A small network was trained on invented records. Each row is its activation on one of them, seen along a few directions.
Records have a field called SENAT. Each example row is followed by its value.
The largest differences between rows may come from other fields.
Random noise pushes rows far along 17 fixed directions. That doesn't count. These rows show it; they differ only by the noise:
[  57 -147 -116   76   89 -113  254 -176  107  314   18   81 -113 -196
  152 -132  -34   89  130  -74  109 -290  279   20  484   95 -297  559
  -54  266 -408   52  185   17   21  337  321  215   -7 -265  131]
[-163  203 -471  -13  173  -54  300  -36  -90  272   20  500  372 -333
  258 -237   63  -52  143  421 -129 -311  227  384  335  -63  128  483
 -657   92 -234 -393 -628  -81  114  189 -459   89 -357  725 -328]
[-170  236 -184  -56  -46 -153  -62 -293 -179  391  -12 -142 -293  -56
  167 -274  -90  -85 -204 -177   81 -107 -218 -172 -169  184  348 -121
  278  266  -74  529 -274  131 -116  -38  229   -3  525  251   19]
[ 244  247  -32 -160  334 -207   11 -222 -422   65 -155    0  330  345
 -265 -275 -169 -444    2  -79   46  -58 -233   26  -88 -307  166 -337
  184  239  276  481   63 -454 -248 -243  128  158  198  259 -291]
[-334  151  -48 -245   43 -147  -60  410  322  311 -207    6 -421   59
  692 -228   75 -209 -250 -134   18  210 -331 -188  374  -40  -61  161
  -65 -288 -112  -70  -44   59 -176   91 -202  686  105 -109 -122]
[-239  542 -419  331 -204  210 -387   57  298  -25  362  -25   30  529
  497  329 -267  -78 -262 -241 -285 -225 -103  -60  194  430  219 -310
  104 -602  167 -331  245  195  183 -376 -244   50  430  -82  122]
[ 160   84  125 -141  554  142  404  -58 -125  -21  -98  425  -76  -33
  133  -25 -293  240  -76 -675 -130  -88    7 -183  341 -105   35 -566
  307  295  156   25  361   47 -215  261  -44  421  -95  -98 -102]
[ 123  -26 -142 -199  138 -153   79  -52 -198    3  122  472  173 -307
  144 -236 -150  172   97 -148  -86  -17  648  -99    1  682   64  216
   75  -29 -303  -60 -230   87   50 -164 -465 -206  107   -5  227]
[-323  -38 -166  193   76   74  406  187 -480 -155  325  -41  185 -472
  275  129 -275  270  108 -100 -343  217   29  278 -421  363  207  -53
 -104 -122 -119 -273 -471  -37  171  383   10 -152  123   26   22]
[ -48    8   32 -293 -155 -318 -221   92  132 -326 -130 -187  441  127
 -235 -306  170 -421   41   70  227  201  317  162 -132  362 -155  384
  143 -578 -208  246   -7 -526 -129 -582 -235 -197 -249 -277  131]
[  84  -69  -81  203  -16  222  187  204  188  -30   33  241 -223 -132
 -639 -176  185  554   16  293   71 -471  150 -256 -153 -509  424  -77
 -114  362  -87 -161  153  -80    4   36  268   94  269  -95 -197]
[-130  -65 -301  176  218 -192  283 -215 -187  235  100  125 -227 -209
 -116 -124 -278  126  -89 -178  126 -206 -112 -209   88  -35  413 -756
  432 -149  354   61    4  188 -213 -556  -34 -441  -82  118 -285]
[-278  377   97   -5  182   -3 -207  235  140 -263 -300  -43    5   90
 -328   68  262   76  -91 -255  127  189 -257  -27  165 -509  219  -83
  153  320  295  105  137 -318   18 -105 -395  717 -153 -309  155]
[-453  250  -27  134 -363  206 -317 -234  401  381  -17 -301 -237  134
  294  175   24  -52   95  140  447 -417 -108  136  -58   92  -50  183
 -133 -268   33 -433   67 -162  456   17  425  143  285  -10  311]
[-275   54 -671  686 -198 -110   89  153  393  174  157 -300  -95  -87
 -167  -30  -42  173  135  234  177 -295 -243  210  187 -688  163  -75
  118  -41  126  -33  238  -56   -7 -114  526  -63  -73 -270 -255]
[ 430 -438  646 -700  210 -155  122  -41 -358  -99  -44  460 -247 -194
 -203 -392    0  122 -112   66   15   16  436 -631 -514  624  186 -256
  120 -228 -170  122 -191   48 -347 -337 -261 -498  308  279  -27]
[-145 -121  -71  110  370  151   92 -414 -139   17 -152  194 -467 -158
  238  480  183  303  -24 -392  147 -529   47   55  693   60 -523  266
  560  225  -66 -330  470  150  373  454  -17  293  -30 -317  587]
[-211   61   13  -14   76  415  243  182   60 -132 -118  318  108  -27
   80  -23 -104   49  222   -9   15 -421  -15   47 -151  -60   -4 -147
 -205 -305   24 -633    8 -315  152  151  145  291  284   47  119]
[-113 -325  447  126   -1   48  366 -369   99  -96  205  -98   85   74
 -399  274  -13 -145  -48   11   55 -428  230 -173  520  552 -127  194
 -350 -535 -111 -276  276 -100  -73 -464   12 -325 -436 -282  121]

[ -33   -1  221 -251 -225  490  -33  310  493 -321  -27   29  -60  267
 -247  -29  287  304 -276  -27   62 -175  338  -58 -176  148   28   61
  -68 -406 -326 -407  413 -242  159   20   89  194  -50 -401 -103] | sal
[  48 -121 -165  -98  147 -353 -198  329 -324   66   69  198 -115 -219
   85   -8  202  125  -37  544  -71  350  112   26  -93 -105  111  186
  -91  -58   93 -309 -353   51  170 -173 -687 -123 -101  209 -256] | pep
[ -13  141  291 -268  224 -150  -11  165  142  166 -238  112  245  -94
  461 -106 -232 -185  336 -114  151  456  -98  238   84 -327 -250  -68
 -324   83  282 -165  -92 -256  -24  312 -131  520 -446  149 -103] | riv
[ -39  227  -61  323 -360  188 -235  373  305 -555  300  119  497  -40
  105  157 -154   93  298  123 -435   98  138   69 -374  258  110  118
 -400 -291  -55 -159 -274   68    5   17 -237 -128  282   87  414] | pep
[ 369  -27  522 -181    3 -215 -414 -310  165  237  -61    5  -37   33
  171   90 -222    1  334 -166  336  208  268 -179   10  171 -303   28
   21  325  195  145  249  103   95   23  123  -15   14 -122  459] | nor
[ -46  276  299  185 -142  196  161 -304  293  -69  222 -135  417 -207
 -298  111 -182  372  144 -181   -4   19  259  247 -156   16  327 -129
 -439  479    7  157 -103  -33   57  291  215 -100 -537  156   -5] | tadur
[ 181 -342  293 -163    5 -318   14  426   53 -322 -169 -156  -98 -180
   -3 -231  178 -106   98  163 -112  410 -188  -81 -196 -294 -312  282
   60  -41 -190  447  -11 -114 -443  273  201  116   37 -170   23] | riv
[   4 -149  394    3 -211  349   14 -108  224 -458  171 -440 -177  439
 -227  487  514   49 -496  125 -207 -335  -26   75  216  238 -343  557
  -91 -333 -478  -36  492 -115   49  407  365  -22 -151 -267   -2] | gabuv
[ 133  -23 -119  -52 -161 -204 -320 -184   54  783  115 -252 -656  232
  513  -57  -69 -115 -263  238  189    1 -308 -259    7  -71   81 -147
   80   35   79  154   20  422    4  -24  336 -135  387  318 -355] | nor
[ 532 -344   48 -230  163 -290 -225  -83 -279  -28  -21  178  212  -33
  346   62  -84 -124  458  212  114  120  407  226  -79  134 -728  413
  174  -82  -60 -154  156 -133  179  226   31 -265   32    9  285] | sal
[-403    7 -169  -12  -51   52  138  176 -574 -262  -37 -460  404   12
 -248  110  279 -263  -95  108  -76  330  -97  507 -270  148  -32  532
  -92  -50 -221  -91 -344 -521  394  125 -113  175  -83 -325    3] | tadur
[ 266  -73    3 -190  233  -38  225 -279 -476 -123 -113  147  228  -46
 -189 -190   27 -154   80  256  -76 -257 -122  216 -356 -275  -21 -168
   60  162   35  258 -223 -249 -203  242  292 -328   45  696 -312] | gabuv
[ 387 -410 -338 -107  304 -342   81  149 -462    3  -79  417  -97 -483
  139 -238  -57  213  298  304   30  169  112   69 -366 -351 -115 -290
  457   84  164   -2 -240  194 -138   82 -119 -587   -5  412 -183] | simi
[  94   75 -385  406  233  -31  279  -53 -786 -267  517 -441  220  404
 -245  390 -165  -53 -525 -322 -625  223 -193  156  130  260  218 -181
  406   99  -31  376  263    0   -6   13   32 -155  121 -418 -389] | gol
[-222  -58   28  289   44   85  319   60 -242 -151  289 -289  140  146
  -91  271 -215 -148 -134  -56 -262   58 -314   39    0  115  175 -341
 -130 -436  189 -142   36  -96 -104 -200   81 -145  -78 -107 -241] | fav
[ 122   80 -118 -200   14 -114   72 -346  -30  606 -122  467  346  -59
 -139 -516 -175 -307  389  300  374 -443  545  -75  165  268   70  417
 -530  178 -165 -180 -296 -273  144 -443  -96   68  185  286   24] | gabuv
[ 104 -209   14  234   88  306  229  107  -26 -629  -80  225  203   39
 -341  219   25   35  198  -70 -239 -331  -68    6   17 -204 -240 -208
  143 -213  104 -201  267  -40 -127   10   70 -153   34 -138  259] | gol
[ 240   23  -65   42 -108 -366 -306   63  -58  -31  167   -7  151  199
   -5  -77   49 -303  -94  181 -321  227   92 -230  225  310   -6  434
 -198   13 -162  403 -117  235 -213 -364 -391  -90  213  -28  100] | sal
[  86  213   -3  244 -358  123  -60  438  530 -445  335  103  669  123
   97  -41 -283  -42  216 -111 -498  242  369   -6   -7  453   41  256
 -583 -316 -254  -11  -47   91 -204  -84 -207   -4   13 -260  253] | simi
[-210  467  -94  118 -117  229 -269  158 -303  362  231 -211 -171  438
 -112  173    6   61 -465 -190 -236  246  -59 -332   51  358  586  205
 -274  541  -71  -58  -69   98  490 -146 -298  768  778 -513   14] | riv
[ 243  147 -116  -46  299 -172 -108  -66 -265 -350   41   31  342  175
  -53  159 -134  -79 -134 -363 -201  370   29  190   90   -5  -23 -459
  493  -21  311  274  203   -3 -106 -242 -459 -192 -437  -33 -148] | pep
[ -87  110  298  -71  -44  -21  -40 -476  347  663   -7 -100 -130  133
  575  169 -270 -264   96  -69  306 -139  -95   49  483  125 -236  -55
 -420  -90  219 -259   76  180   84   71  220   53 -390  312  -50] | godoz
[ 154 -114 -173    5  175   29    4  349 -269   78   70   68 -315  520
  336  163  226 -369 -447  489 -520 -121 -539 -158  379 -273 -137  125
 -255 -360  -26 -290   92  191 -150  110 -181  224  344  297 -534] | simi
[ 100   12  440   -6 -122  358  -65   70  533 -369 -265  226   43 -110
  128   54  -15   85  430 -160   12 -214  -76  -56 -126 -235 -362   39
 -173  103  -33  -24  112   18 -177  557  357  266  161  118  606] | nor
[-513  551  -15  138 -189   68 -199 -404  122  225   36 -573 -210  204
 -162  162   95  -26 -466 -316  192  -48 -401   44   38   32  531 -248
  175  241  170  405  -56  -26  109 -172  129  168  -48   31  -54] | godoz
[  44  -61 -308  -80  408 -127  263  122 -460  -10  -66  217 -231 -275
 -167 -136  171  361 -273 -172 -121  114   87  -39  120 -176  199  -32
  460  483 -128  185  -29   55   -1  156 -308  200  -31 -154 -245] | gol
[-130  333   59 -273  215    1  -57 -284 -123   -9 -176   93  581  223
  -82   66   58 -367   63  -43  205  -46  239  423  285  141 -111  224
 -236 -108  123 -292  -63 -553  294 -244 -515  243 -573  150  -24] | fav
[ 297  133 -499  231  -45 -204   75   76   71   52  163  130  409  242
 -408 -265  204 -229 -166  215 -363 -107  298  -57  700  -20  113  785
 -420  431 -481  468  -19   95 -231 -254 -326  198  -79 -153 -253] | godoz
[  -7 -391  221  177  -21 -151 -241  242  -63 -391    2   35 -207 -121
   50  320   70    4  289  131  -78   54   -9 -247   -1  189 -431  265
  179 -402   71 -276  158   86   47 -157 -212 -105  375 -436  736] | fav
[ 114  104  587 -249  159   16  -94 -145 -311 -151  -45  -46  143    9
  -18  131 -120  -29   41 -444  -79  352  121 -160 -166  452  -26   91
  -12  404  -36  292  -40  -99   57  188 -143  336  222 -214  499] | tadur

Which value of SENAT does each new row have?
[-292  350   74  108 -311  407  150   45  241 -170  263  -99  177 -246
  272   29 -219  375  -30 -319 -308   85   97  190 -468  410  312  -52
 -277  133 -294   55 -345  122   80  611  269   57  147  141  151] | pep
[  79   31   27 -265  157 -125   34 -443 -237  130 -267 -266  259  333
 -517 -118  159 -435 -199 -201  386   56   58  182  283  -36  -82   15
  281  156   73  392  245 -372   15 -455  -12   -5 -532 -205 -238] | nor
[ 326  216 -320  261   72 -150 -141  174  181  -35  176  -61   90  450
 -311  -74 -107   66 -208 -102 -151   66    1 -121  283 -400  202 -270
  266  216  155  361  565  -13 -189 -288   27  174   22 -397 -405] | pep
[-215   94 -451  399  100 -210  118  319  -85  228   40  122  -20   54
  197  -54   39 -380   -7  266 -382 -122 -419 -159  737 -236   17  583
 -520  133 -109  -45 -245  123 -104  -34 -315  642  355  -60  -39] | pep
[ 323 -136   34 -146  -98  -74  -77  474  610 -270   15  371  300  -77
  -35 -240  150  194  270  404   44   19  623   97   62 -132 -253  445
 -372 -346 -300 -349  174 -225  -98   -6 -200  -16 -423 -111 -151] | gabuv
[ 112  434 -320  124 -194 -332 -520  312  261 -393  147 -107  547   89
   11    5  127  -35   22  201 -246  569   78  343 -148 -245  184  142
  -85   63  120  386 -278   -2 -125 -153 -612 -165 -432  250 -129] | gol
[  88    9  198  106   24  -56    4  -44   71  466  159   26 -375   59
   94   17 -243  110 -119 -193  -45   91  -59 -535  290  139  260 -165
 -211  328   87  108  112  415 -107 -145   53  244  301 -196  -21] | sal
[ -75  213 -292  186 -247  170  -69  132  378 -305 -110  400  278 -187
  107 -298 -242  -39  411 -256 -159 -294  128 -135 -196  187   36  -69
   68 -118 -111  138 -206  147 -227 -151   -3  -35  568   56  645] | fav
[  48  158  -21    3    3  172 -255 -108    3 -118   61  169   -8   47
  304  338   46  133  -23  143 -119  -55 -144  152 -143 -113   13 -317
   -8  -63  298 -275 -147  272  158  198 -279 -271 -143  629   -8] | tadur
[ 143 -169 -440  664  -70 -119   21   22   27   53  569 -304    3 -142
  309  534 -212  461  162  116 -200  113  213  430  209  -96 -296  225
  101   70  -59 -249  349  266  333  470  319 -339 -274 -372  -71] | gol
